These are the activations of a small neural network, seen along a few directions. Each row is one input.
Each table varies a few parts of the input and shows all the possible inputs, shuffled.
Descriptions start from the smaller parts, as in this example, which fits no table here: one of 6 places along a line, together with either a single point or one of 9 places along a line or (one of 2 separate values, together with one of 5 places around a ring).
Shared parts are said once, and a part with two or three values counts as separate values.
In the rows, 128 means zero.

Other details of the inputs vary at random and push rows far along two fixed directions, the same in every table; ignore that.

A family of inputs:
r1: [157 125 123 117 169  72 141 133 111  99 133 103  98]
r2: [126 147 107 164  81 204 148  78 180 182 175 152 121]
r3: [ 74 104 170 140  98 171  75 140 100 133 106 157 184]
r4: [153 140  92 107 170  87 155 170 133 140 117 127  81]
r5: [183 157 111 117 156  81 166 178 120 133 106 124 123]
r6: [154 197  65 165  47 195 225  74 169 164 235 122  69]
r7: [158 114 145 145 107 154 130  87 140 125 148 104 162]
r8: [143 118 115 114 142  63 123 133 138 112 103  60 140]
r9: [154 149 134 102 127  78 166 167 107  71 121 126 142]
r10: [150  95 163 135 165 122  85  94 132 116 111 154 155]
r11: [155 196 106 188  20 169 218  59 133 131 242  66 114]
r12: [157 113 129  83 134  99 152 148 162  71 109 115 167]
r13: [125 140 118  94 140  70 158 174 110  79 121 111 117]
r14: [187 127 134 113 184  77 141 120 111  84 130 134 115]
r15: [170 121 131 118 136  77 122 131 146 106 113  70 164]
r16: [ 45 103 155 138 101 162  75 140  90 141  99 147 160]
r17: [131 121 117  72 143  86 138 128 173  76 116 128 112]
r18: [124 121 153 111 153 129 120 139  89  86 121 194 126]
r19: [ 91 115 173 169 141 153  85 122  48 153 129 143 131]
r20: [148 106 140 121 162 150 108 152 138 162  88 152 161]
r21: [114 139 106 136 110 177 130  97 170 180 147 144  92]
r22: [134 159  93 134 127 118 167 159 124 162 141 109  93]
r23: [ 72 111 131 152 144 177  68 139 114 195  94 160 112]
r24: [ 45 101 152 136 118 170  70 130 102 131 105 161 131]
r25: [162 116 125 101 159  82 122  97 163 100 123 103 108]
r26: [150 117 124  88 141  92 143 127 177  68 118 143 146]
r27: [ 65 111 161 137 126 166  94 140  65 126 130 188 116]
r28: [100 115 149 155 125 180  75 150 112 198  96 154 166]
r29: [109 123 121 149 113 134 112  92 137 132 142  89 110]
r30: [102 140  94 140 103 143 130 140 146 185 120  98 124]
Description of these inputs: one of 3 separate values, together with either one of 4 places along a line or one of 6 places around a ring.
Changing only the choice among 3 separate values turns r13 into r19. The same change can be made to r26. Which row results?
Answer: r10
Which other rows does r20 become when the choice among 3 separate values takes its other values? List them by row number.
Answer: r7, r12
Start at r28 and move only the place on the ring of 6, one step at a time. The first step leads to r20. Which rows follow, in order?
Answer: r2, r21, r23, r30

A family of inputs:
r31: [ 61 132 153 175  39 212 118  79 102 138 181 132 147]
r32: [162 133 129 126 143  98 142 130 122 112 130 111 133]
r33: [ 66 125 152 163  43 222 117  66 128 132 181 152 145]
r34: [151 126  92  78 174  74 140 173 176 120  86 123 112]
r35: [134  96 171  96 186  86  94 153  89  70  85 172 148]
r36: [178 159  88 119 132  74 184 135 150 116 150  71 101]
r37: [101 172  73 155  37 199 185  90 184 175 201 104  92]
r38: [129  98 151  86 163  81 103 149 129  70  85 137 156]
r39: [ 70 124 159 195  58 227  92  81  96 186 162 136 155]
r40: [204 170  77 108 113  57 218 124 174  84 170  43 110]
r41: [ 98 161 108 156  13 184 181  66 158 113 217  84 126]
r42: [114 146 133 177  56 219 146  56 138 157 201 144 124]
r43: [104  98 145 109 198 103  68 195  92 156  45 164 136]
r44: [178 128 113  98 183  63 142 152 143 108 103 114 114]
r45: [165 120 133  80 164  63 148 141 137  49 116 132 130]
r46: [105  96 173 148 173 163  60 130  78 164  92 195 137]
r47: [124 118 124 129 134 132 110 125 145 147 114 120 133]
r48: [145 119 111 109 144 110 126 126 173 129 111 114 128]
r49: [ 95  86 181 146 152 159  48 130  88 154  81 167 172]
r50: [120 138 121 133 146 136 129 154 104 156 120 156 103]
r51: [ 88  90 169 147 159 160  48 137  89 171  78 167 153]
r52: [172 140  91  83 182  67 162 171 158 111 104 134  94]
r53: [193 155  71  93 106  66 202 115 217  85 155  42 124]
r54: [118  86 160 117 199  99  56 169  95 145  49 148 154]
r55: [129 135  97 107 141 109 140 159 157 142 108 120 111]
r56: [ 93 108 158 140 172 165  74 157  76 173  89 211 119]
r57: [104 155 121 187  60 211 148  74 120 180 198 128 106]
r58: [146 124 142 135 138 130 125 116 120 124 132 137 136]
r59: [118 151 105 161  34 203 165  54 187 149 203  99 130]
r60: [ 67 122 145 185  68 239  91  74 124 197 160 156 134]
r61: [166 150 108  98 114  77 189 121 151  55 162  94 117]
r62: [184 186  50 101 120  60 229 158 171 113 162  60  73]
r63: [ 89 114 158 148 169 157  76 167  57 177  89 195 120]
r64: [154  99 164 113 198  87  88 156  93 111  76 154 151]
r65: [ 97 109 180 141 135 143  92 130  58 105 121 169 147]
r66: [160 130 116 115 155 108 139 125 149 124 125 132 112]
r67: [142 118 147 134 142 138 116 114 120 126 127 150 138]
r68: [ 75 157 101 173  48 217 146 101 140 196 180 127 105]
r69: [165 140  98  91 182  67 154 178 139 118 100 130  97]
r70: [160 124 108 100 168  57 130 162 147 118  90  81 131]
r71: [157 117 136 113 192  77 111 162 104 125  87 131 125]
r72: [ 98 107 179 138 136 145  91 127  65 104 120 174 147]
r73: [171 143  95 109 114  80 170 125 179 102 139  58 135]
r74: [125 105 152  98 158  71 105 161 104  75  86 116 157]
r75: [ 59  96 168 152 161 172  43 171  57 195  66 190 142]
r76: [ 94 155 114 156  17 191 172  64 158 115 213  96 129]
r77: [132 113 136 125 128 135 110 114 150 128 117 125 151]
r78: [182 170  86  97  98  51 223 127 157  46 179  51 108]
What is each input in this table made of?
Answer: one of 2 separate values, together with one of 4 places along a line, together with one of 6 places along a line
Changing only the choice among 2 separate values turns r71 into r54. The same change can be made to r50. Which row results?
Answer: r68
Changing only the choice among 2 separate values turns r60 into r46. The same change can be made to r70. Which row results?
Answer: r36
Start at r75 and move only the place on the line of 6, one step at a time. The first step leads to r43. Which rows follow, in order?
Answer: r68, r55, r37, r34
Which other rows does r77 become when the choice among 2 separate values takes its other values? List them by row number.
Answer: r67
